Each row below holds a small network's activations on one input, seen along a few directions.
In each table, some parts of the input vary, and every possible input appears once, in random order.
A made-up example of a description, with smaller parts first: one of 3 separate values, together with either a single point or one of 9 places along a line or (one of 5 places around a ring, together with one of 6 places along a line).
Shared parts are said once, and a part with two or three values counts as separate values.

Other details of the inputs vary at random and push rows far along three fixed directions, the same in every table; ignore that.

Table:
r1: [-1  0  6 -2  0 -8  1  2  3  2  1 -4 -1]
r2: [ -8  22 -21  22  19  12  11   9 -18 -35 -13  11  10]
r3: [ 1 -1  2 -7  3 -2  2 -6 -1  3  6  2 -5]
r4: [-2 -6  5 -4 -7  2  2  4 -2  1  4  1 -5]
r5: [-2 -1  2  6 10 -4 -8  7  2 11 12 -2  2]
r6: [ 0  2  1  3  9 -6 -7  8  1 10 14 -4  6]
r7: [ 0 -4  6 -6 -2  3  1  1 -1  0  5 -2 -6]
r8: [ 2 -4  0 -5 -1 -7  4  1 -3  2  7  0  1]
r9: [ -8  27 -18  23  14  17  14  11 -16 -32 -16  13  -2]
r10: [ 2  0  3 -8  3 -2  2 -6 -1  4  5  2 -2]
r11: [ 1  1  4 -4 -1 -3  4  1  3  3  3 -2 -8]
r12: [-3  0  1 -8 -1  2  3 -3  1  6  4  4 -7]
r13: [ 3  0  8 -8  0  1  0 -4 -3  0  5  0 -2]
r14: [-5 -3  4 -4  2 -6 -1 -3  2  3  2  2  4]
r15: [-3 -3  8 -2 -2  0 -2 -4  4 -1  4 -1  7]
r16: [-11  23 -18  25  19  14  10   3 -13 -33 -14  16  13]
r17: [-4 -6  0 -4 -3 -1  5  3  0  5  4  3 -5]
r18: [-4 -6  2 -3  2 -5  1  0  2  2  3 -1 -1]
r19: [-5 -5  7 -3 -2 -1 -5 -3  0 -1  3 -1  2]
r20: [ -3  27 -18  25  14   9  13  10 -19 -35 -13  11   5]
r21: [-1  0  4  4 11 -5 -7  7  2 11 12 -2  5]
r22: [-1 -1  5 -8 -5  6  1 -2 -1  2  4  2 -6]
r23: [ 3 -1  0 -8  2 -4  4  0 -1  2  7 -2  0]
r24: [ 2 -4  6 -6  0  1  0 -1 -2 -1  5 -3 -4]
r25: [-3  2  7  0 -1 -6  1 -4  8  2  3 -1  4]
r26: [ 4  5  6 -6  1 -5  3 -4  1  3  3 -1 -5]
r27: [-3 -4  9 -4 -2 -2 -4 -2  0  0  3 -1  4]
r28: [ 1 -7  7 -3 -3 -2  0  1 -3 -1  5 -1 -3]
r29: [ 3 -4  5 -5 -4 -3  1  2 -4 -2  7 -3  1]
r30: [ 1 -5  3 -4  1 -6  3  0 -2  3  4  1 -1]
r31: [ -7  22 -17  22  15  16   8  11 -20 -38 -13   9  10]
r32: [-7 -6  1 -5 -2 -1  2  4  3  5  2  1 -3]
r33: [-4 -2  1 -5  0 -6 -1 -3  1  2  5  0  5]
r34: [ 3 -6  8 -4 -2 -3  1  2 -4 -1  5 -1 -1]
r35: [-5 -6  2 -4  0 -3  2  2  2  4  3  0 -2]
r36: [ 4  2  6 -5  1 -6  4  0  1  2  3 -3 -4]
r37: [-3  3  4 -3 -3 -9 -1 -1  3  1  4 -3  3]
r38: [ 4  1  5 -9 -2  0  0 -4 -3 -1  8 -2  0]
r39: [-1  0  2 -7  1  0  3 -4  0  5  5  3 -6]
r40: [-4  0  2  5  8 -2 -7  9  3 12 12 -1  1]
r41: [-3  2  7 -2 -1 -8 -1 -2  4  2  1 -1  1]
r42: [-6 -4  2 -1  1 -3  0 -6  6  2  5  1  4]
r43: [ 21 -12 -29  35 -14  33  20 -36 -45  66 -51 -68  22]
r44: [ 59 -13 -40   0 -16   0 -56   9  42  -6 -44  25  -3]
r45: [ 17 -15 -24  38 -19  34  15 -34 -45  63 -53 -71  27]
r46: [-8 -4  6 -2 -6  5 -1 -1  6  2  4  1  2]
r47: [ 64 -19 -44  -2 -14   2 -52  11  37  -5 -40  27  -5]
r48: [-2  3  4 -1 -3 -7  1 -4  7  1  5 -3  5]
r49: [-4 -1  1 -3  0 -4  1 -5  5  2  7  0  8]
r50: [ 3  2  1 -9  1 -3  2 -5 -2  3  8  0 -1]
r51: [ 2  1  5 -4  1 -5  3 -1  2  1  3 -4 -7]
r52: [-13  25 -18  26  13  15  12  13 -14 -32 -18  12   1]
r53: [-2 -1  3 -2 -6 -4  5  4  2  4  2  0 -8]
r54: [-6 -4  3 -3  1 -5 -2 -4  2  3  3  1  1]
r55: [ -6  30 -17  23  15  16  12   5 -17 -32 -15  14  -2]
r56: [-3 -2  6 -5 -4 -3 -4 -1 -1 -1  5 -3  6]
r57: [ 0 -6  2 -3  1 -6  3  0 -2  2  5  1 -3]
r58: [ 0  1  4 -3 -2 -9  2  2  3  1  4 -5  1]
r59: [-2 -5  3 -5  3 -6  1  1  1  2  3 -1  2]
r60: [ 4 -3  8 -7  1  0  1  0 -3 -1  4 -3 -2]
r61: [-8 -4  2 -1 -1 -1  1 -4  7  4  4  3  2]
r62: [ 4  6  4 -7 -1 -6  3 -4  0  2  6 -2 -3]
r63: [ 3  0  6 -2 -1 -9  4  2  0  2  3 -1 -3]
r64: [ 4  3  3 -6  0 -7  4  1  1  1  5 -5 -3]
r65: [ 4 -2  5 -8 -1 -1  1  1 -3 -2  7 -4  0]
r66: [-3 -2  6 -3 -4 -1 -2 -4  4 -2  7 -2  8]
r67: [-9 -4  1 -4 -3 -1  0  0  4  6  2  3 -1]
r68: [-5  1  5  1 -2 -5  0 -5  8  2  3 -2  2]
r69: [-1 -5  8 -4  0 -2 -2  2 -1 -1  3 -3  2]
r70: [-2 -2  5 -1  0 -7  1  1  4  1  2 -4 -3]
r71: [-6  0  1  4  6  0 -6 10  4 13 11  0  0]
r72: [ 2 -3  3 -8  4 -4  4 -1 -1  3  4  0 -2]
r73: [ 0 -1  4  0 -4 -6  4  3  1  3  3 -1 -7]
r74: [ 63 -17 -45  -6 -13   7 -51  12  39  -4 -41  26  -7]
r75: [-15  27 -18  26  12  15   9   9 -13 -32 -18  15   3]
r76: [-7 -4  7 -3 -4  1 -4 -1  1  1  3  0  0]
r77: [ 0 -1  6 -7 -3  4  0 -3 -2  1  5  1 -6]
r78: [-8  1  4  0 -6 -1  2 -1 10  4  2  1  0]
r79: [-5 -5  7 -1 -3  1 -3 -5  4 -1  5 -1  4]
r80: [-9 -3  1 -2 -3  1  1 -3  8  5  4  4  2]
r81: [-5  0  6  0 -1 -7 -2 -3  4  2  2 -2 -1]
r82: [-1 -4  5 -7 -4  5  2  3  0  1  4 -1 -6]
r83: [-6 -6  5 -4 -5  3  0  5  2  1  2 -1 -2]
r84: [ -7  19 -16  25  13  18  10  11 -21 -36 -14  14   2]
r85: [-6  1  5  1 -4 -3  1 -3  9  3  3  0  0]
r86: [-1 -3  1 -6  1 -1  4  0  1  4  4  1 -6]
r87: [ 2 -2  7 -7 -1  2 -1 -5 -2  0  6 -1 -4]
r88: [-4 -1  5 -1 -2 -5  2  3  4  3  1 -3 -4]
r89: [ 2  4  5 -4  0 -4  2 -5  1  2  4 -1 -7]
r90: [-6 -4  7 -1 -5  3 -2 -3  5  0  5  0  3]
r91: [-8 -4  6 -4 -6  3 -3  1  2  2  2  1  0]
r92: [-1  4  4 -6 -4  0  4 -2  3  5  3  1 -9]
r93: [-8 -4  2 -3 -1 -3 -1 -2  3  4  3  2  0]
r94: [-4 -6  6 -3 -3  1 -1  3  1  0  3 -2 -2]
r95: [ 1 -2  5  0 -2 -8  3  1  0  1  4 -2 -6]
Description of these inputs: one of 5 places along a line, together with either a single point or (one of 3 separate values, together with one of 6 places along a line).
The inputs of r32 and r18 match in every part but the place on the line of 5. If r74 is changed in the same way as r32 into r18, which row does it become?
Answer: r43
The inputs of r63 and r73 match in every part but the place on the line of 5. If r10 is changed in the same way as r63 into r73, which row does it become?
Answer: r39
Which other rows does r16 become when the choice among 3 separate values takes its other values? List them by row number.
Answer: r15, r25
Start at r56 and move only the place on the line of 5, one step at a time. The first step leads to r27. Which rows follow, in order?
Answer: r19, r76, r91
Which other rows does r35 become when the place on the line of 6 takes its other values? List them by row number.
Answer: r39, r47, r61, r86, r93
Start at r31 and move only the place on the line of 5, one step at a time. The first step leads to r69. Which rows follow, in order?
Answer: r45, r94, r83

Table:
r96: [  5   8 -11   4   7  -7  -6  13  10  -7  -2  11  -4]
r97: [  8 -28  28 -27 -13 -27  -6 -12  16  45  24 -25   2]
r98: [ 7  5 -9  5 10 -4 -7  7  6 -8  2 14  2]
r99: [  6   1  -4  -7  -4   7   0   0   1 -18  -9  12  -6]
r100: [  3 -28  24 -25 -10 -21  -6  -8  18  53  24 -22  -6]
r101: [-58  24  28  20  24   5  51  -5 -49  -4  35 -26  11]
r102: [  4   4  -8   5  12  -1 -12  11   4  -6   0  11  -2]
r103: [  8   4  -4   4   9  -6 -11   6   0 -12  -1   6   7]
r104: [  3 -30  22 -24 -14 -24  -4  -5  17  52  24 -23  -6]
r105: [-5 -2 -7  7  0  5 -9 12  9 -9 -4 11  3]
r106: [  6   1  -2  -5  -5   6   0   0   2 -19  -9  12  -9]
r107: [  6   5  -8   4   9  -3 -11   9   3  -8   3  14   2]
r108: [ 5  2 -9  7  7  0 -9 16  4 -6  1  8  0]
r109: [ -2   1  -5   7   0   7 -10   5   7  -9  -2  11   7]
r110: [  6   3  -4  -4  -8   6   2   3   3 -16 -11  12 -12]
r111: [ 14   5  -5  -7   4   1   0   5  -3 -17  -2  11 -12]
r112: [-71  21  31  20  18  14  51  -4 -42  -1  28 -20   9]
r113: [  0   0  -2   6   0   3 -11   4   6 -15  -5   6  11]
r114: [ 14   4  -6 -10   5   1  -1   5  -3 -17  -1  11  -9]
r115: [  6 -21  25 -27 -15 -26  -6 -10  19  50  26 -20  -4]
r116: [  6   3  -3  -3  -7   6   1   1   2 -17 -10  13 -12]
r117: [ 13 -27  28 -35 -20 -20   2 -13   8  42  22 -21 -18]
r118: [-5  7 -7  6  2  3 -8  3 13 -6 -8 11  0]
r119: [ -6  -1 -10   8   1   2  -5   6  10  -7  -8  11   2]
r120: [ -2   0  -6   6   1   2 -13   0   6 -13  -4  10   7]
r121: [ 14   6  -4  -5   2  -1   1   7  -2 -16  -4  12 -16]
r122: [  8   4  -8   5   9  -4 -12   5   1 -10   1   8   4]
r123: [  5   1  -5 -10  -5   7  -1  -1   1 -21  -6  12  -4]
r124: [ -4   1  -7   7   0   4 -10   2   5  -7  -5  12   7]
r125: [ -2   0  -7   6   2   1  -8  -1  10 -13  -4  10   6]
r126: [-69  21  30  22  16  11  52 -10 -45  -5  29 -25  15]
r127: [  8   4  -9   5  10  -5  -8   4   6 -11   1   9   3]
r128: [  5   1  -5  -9  -5   7  -1   0   1 -20  -7  11  -5]
r129: [-5  1 -7  6  5  5 -7  4 12 -7 -7 12  2]
r130: [ -1   0  -3   4   1  -1 -12   2   6 -15  -7   9   9]
r131: [  5   1  -3  -6  -4   7  -1  -1   2 -18  -9  12  -9]
r132: [  9   3  -3   4   9  -3 -11  10   3 -14   2   6   7]
r133: [  3 -21  25 -27 -13 -23  -6  -9  20  53  23 -23  -8]
r134: [  8 -22  29 -28 -15 -29  -6 -12  18  45  23 -25   0]
r135: [-2  1 -8  8  1  4 -5  0  8 -6 -6 12  7]
r136: [-73  20  25  23  15   9  53  -5 -45   1  23 -21   9]
r137: [ 15   7  -6  -6   0  -1   3   8  -1 -15  -4  11 -16]
r138: [ -2   7  -7   6  -1   0  -8  -2  11 -12  -6   8   5]
r139: [ 14 -28  28 -35 -19 -19   3 -13   6  42  20 -25 -16]
r140: [ 32  -6 -59  62 -25  48   6 -36 -40  72 -90 -71  35]
r141: [  6   2  -3  -4  -7   5   1   1   3 -18  -8  12 -11]
r142: [-59  25  28  21  24   8  54  -3 -50   2  35 -23  11]
r143: [-2  7 -7  6 -1  1 -6  1 11 -8 -6 12  4]
r144: [  6   4  -7   5  11   2 -12  14   6  -7   2  10  -1]
r145: [ 13 -28  27 -38 -19 -18   2 -13   7  42  21 -22 -13]
r146: [  8  10  -9   4   8  -7  -8   4   7 -11   1   7   2]
r147: [  5   1  -4  -8  -3   7  -1   0   1 -19  -7  12  -6]
r148: [  6   1  -3  -4  -6   6   0   0   2 -18  -8  13 -11]
r149: [  0   7  -4   5  -1  -2  -7  -1   9 -13  -9   6   8]
r150: [ 32 -10 -56  62 -21  54   0 -38 -45  73 -90 -70  37]
r151: [ -1   0  -4   5   2  -1  -7   0   8 -14  -8   8  10]
r152: [ 14   5  -6 -11   4   1   0   5  -3 -18  -1  10  -8]
r153: [  3   2 -10   5   8  -4 -10  14   4  -6   0  11  -2]
r154: [ 15   6  -5  -5   1  -1   2   6  -2 -17  -2  11 -14]
r155: [ 15   5  -7 -11   3   1   0   4  -4 -19   0  10  -7]
What is each input in this table made of?
Answer: one of 2 separate values, together with either one of 10 places along a line or (one of 4 places along a line, together with one of 5 places along a line)
The inputs of r110 and r137 match in every part but the choice among 2 separate values. If r112 is changed in the same way as r110 into r137, which row does it become?
Answer: r144
Start at r97 and move only the place on the line of 5, one step at a time. The first step leads to r127. Which rows follow, in order?
Answer: r98, r100, r104
Which other rows does r127 become when the choice among 2 separate values takes its other values? List them by row number.
Answer: r125
Which other rows does r155 become when the place on the line of 10 takes its other values? List them by row number.
Answer: r111, r114, r117, r121, r137, r139, r145, r152, r154
Which other rows does r98 become when the choice among 2 separate values takes its other values? List them by row number.
Answer: r135

Table:
r156: [  2 -18 -11  20  -4   9  -3 -15 -23   2 -20  -9  26]
r157: [-19  42 -13  32  36   4   8  10 -16 -14  -3  17  -5]
r158: [ 35 -18  -7 -30   1 -25 -62  39  68 -28  37  52  -5]
r159: [ 49  -4 -28  24   6  18 -43  -7 -12   9 -39 -12  25]
r160: [  8  37  -6   5  18   0  12  -4 -27 -30  -2   2  -5]
r161: [  8  15  -9  10 -19  25  16 -17  -7  11 -29  -8 -11]
r162: [ -2  32  -7  12  26  22  13  20 -39 -27   0  18 -11]
r163: [ 45 -22 -48   4 -20  18 -61  13  37   0 -50  14  19]
r164: [ 10 -19  -6   1  -6  22  28 -11 -36  50 -20 -44   2]
r165: [  0 -21  12 -11 -29 -11  34 -42 -29  49  -3 -47   2]
r166: [-26  22  27   3  29 -22  19  -1   2 -37  41  14   7]
r167: [ 11 -14  22 -14 -13   6  12 -26 -43  54  11 -57   2]
r168: [-20 -22  -6  17 -10  27   9 -17 -19  55 -25 -41   6]
r169: [  2   2  -2   5   3   3 -20   8 -10  26  10 -17  17]
r170: [-25 -22  54 -34   1 -41  23 -22  10  36  43 -31  10]
r171: [  3  -5  -2  -2 -24  11  25 -39 -26  34 -31 -50   5]
r172: [ 40 -31  -2 -53 -16 -28 -48  21  45 -47  18  61 -25]
r173: [-18  33 -20  36  33   7  18   8  -7 -21   3  15  -5]
r174: [-22  33   6  30  10  15  10 -14  -6 -44 -12  15  15]
r175: [-10  -5   4   7 -21  20 -10  -1   7  16   1 -11  18]
r176: [ 16  -7  10  29 -30 -27   4  24   0  18 -30 -44 -11]
r177: [-24  21  20 -22  21 -20  34   4  -8 -43  28  11 -11]
r178: [-17  24  -2  15   3  39  21  10 -22 -37  -8  22 -13]
r179: [-21 -49  36 -40 -15 -34 -13   3  31  42  49  11 -21]
r180: [-50 -18  46 -31 -10 -26  19 -16  20  52  35 -20 -17]
r181: [-11  37  -1  14  -1  20  23 -12 -16 -49 -11  12  -6]
r182: [ 14 -30  26 -65 -30 -31 -17  -4  52  31  16   8 -35]
r183: [-28  26  -2  21  19   5  12  -9  -9 -45 -19  10  17]
r184: [ 10  27 -11  10  15   2  24  -5 -18 -35   3   1  -3]
r185: [ 41 -14 -37   2 -19  32 -21 -10  -9  -6 -55 -13   5]
r186: [ 62 -10 -40  13  -7  26 -18  -6 -13  -1 -34 -15   6]
r187: [ -1  -5  -3  -2   9   6 -29   9  15 -47 -12  29  10]
r188: [-41  28  13  13  41   3   8  24 -20 -23  34  24 -12]
r189: [-33   6  42  18  -1 -27  19  56 -11 -44  22  -3 -22]
r190: [ -2 -13  17   7 -14  18 -12 -17   1   5  -5 -11  16]
r191: [ 27  -9 -51  31  -8   7 -17 -10   8  23 -53   6   4]
r192: [  5  29 -14  13  17   7  29   5 -14 -21   1  10 -13]
r193: [-22  17  -9   7  11  30  22  13 -25 -38 -15  18 -11]
r194: [ 11  -9  21 -49 -25 -36 -54  19  90 -18  37  52 -15]
r195: [-32  15  35 -16  -1  12  19   2 -12 -48  33  19 -15]
r196: [-25 -23  22   9 -22  24  11 -23 -10  67   3 -42  -1]
r197: [  5   9  15   5   8 -14  -6 -21 -11  24   3 -25  16]
r198: [  9 -17  -4   9 -13 -14  -1 -28  -3  21 -19 -14  21]
r199: [ 12 -19   3  23  -1  15   7 -26 -29  42  -5 -51  30]
r200: [ 46  -7 -52   4 -21   4 -53   4  47   2 -56  12  16]
r201: [ 77 -25 -47 -12 -11  13 -43   7  17 -12 -47   8   2]
r202: [ 12 -31  31 -39 -13 -12   7   0   8  43  43 -14 -22]
r203: [-37  11  20   3  36  -3  19  14 -17 -49  25  16  16]
r204: [-28  28  -5  29   7  18  10  -4   5 -15 -10  17  -8]
r205: [  4  17  -5   6   2 -11 -12  -2   1  28   4 -16  16]
r206: [-24  18 -18  21  26  14  11  25 -17 -31   1  10  25]
r207: [-23  32 -20  23  25   0  19  15  -7 -29  -5  10  22]
r208: [-25   5 -17  21   6   8   6  14 -17 -23   2  17  22]
r209: [ 67 -15 -54  -2 -23   1 -32  -1  25   4 -55  28 -13]
r210: [ 27  15   7 -33   8 -24 -19  18  25 -12  16  38 -31]
r211: [ -5 -19  -7   5  12   7  -1   7   0  27  -4 -10   0]
r212: [-36 -20  41 -28   4 -34  27  -9  16  55  43 -24 -13]
r213: [ 26 -39  14 -64 -17 -35 -41  28  54 -20  36  65 -40]
r214: [-30  31   8  -9  28  -7  44  15 -14 -37  17  21 -18]
r215: [ -8  -4 -12   7 -14 -14   2  -8   3  21  -4  -5  19]
r216: [-30 -29  43 -20   3 -17  14  -3   6  54  62 -25 -15]
r217: [ 14   2 -15  14  -6  -5  -2  -8   9  34   1 -26  20]
What is each input in this table made of?
Answer: one of 2 separate values, together with either a single point or (one of 5 places around a ring, together with one of 6 places along a line)
The inputs of r172 and r165 match in every part but the choice among 2 separate values. If r156 is changed in the same way as r172 into r165, which row does it become?
Answer: r198
The inputs of r160 and r167 match in every part but the choice among 2 separate values. If r177 is changed in the same way as r160 into r167, which row does it become?
Answer: r201
Which other rows does r217 become when the choice among 2 separate values takes its other values? List them by row number.
Answer: r158
Start at r197 and move only the place on the ring of 5, one step at a time. The first step leads to r205. Which rows follow, in order?
Answer: r157, r210, r160
Start at r162 and move only the place on the ring of 5, one step at a time. The first step leads to r188. Which rows follow, in order?
Answer: r169, r159, r167
Which other rows does r178 become when the choice among 2 separate values takes its other values? List them by row number.
Answer: r161
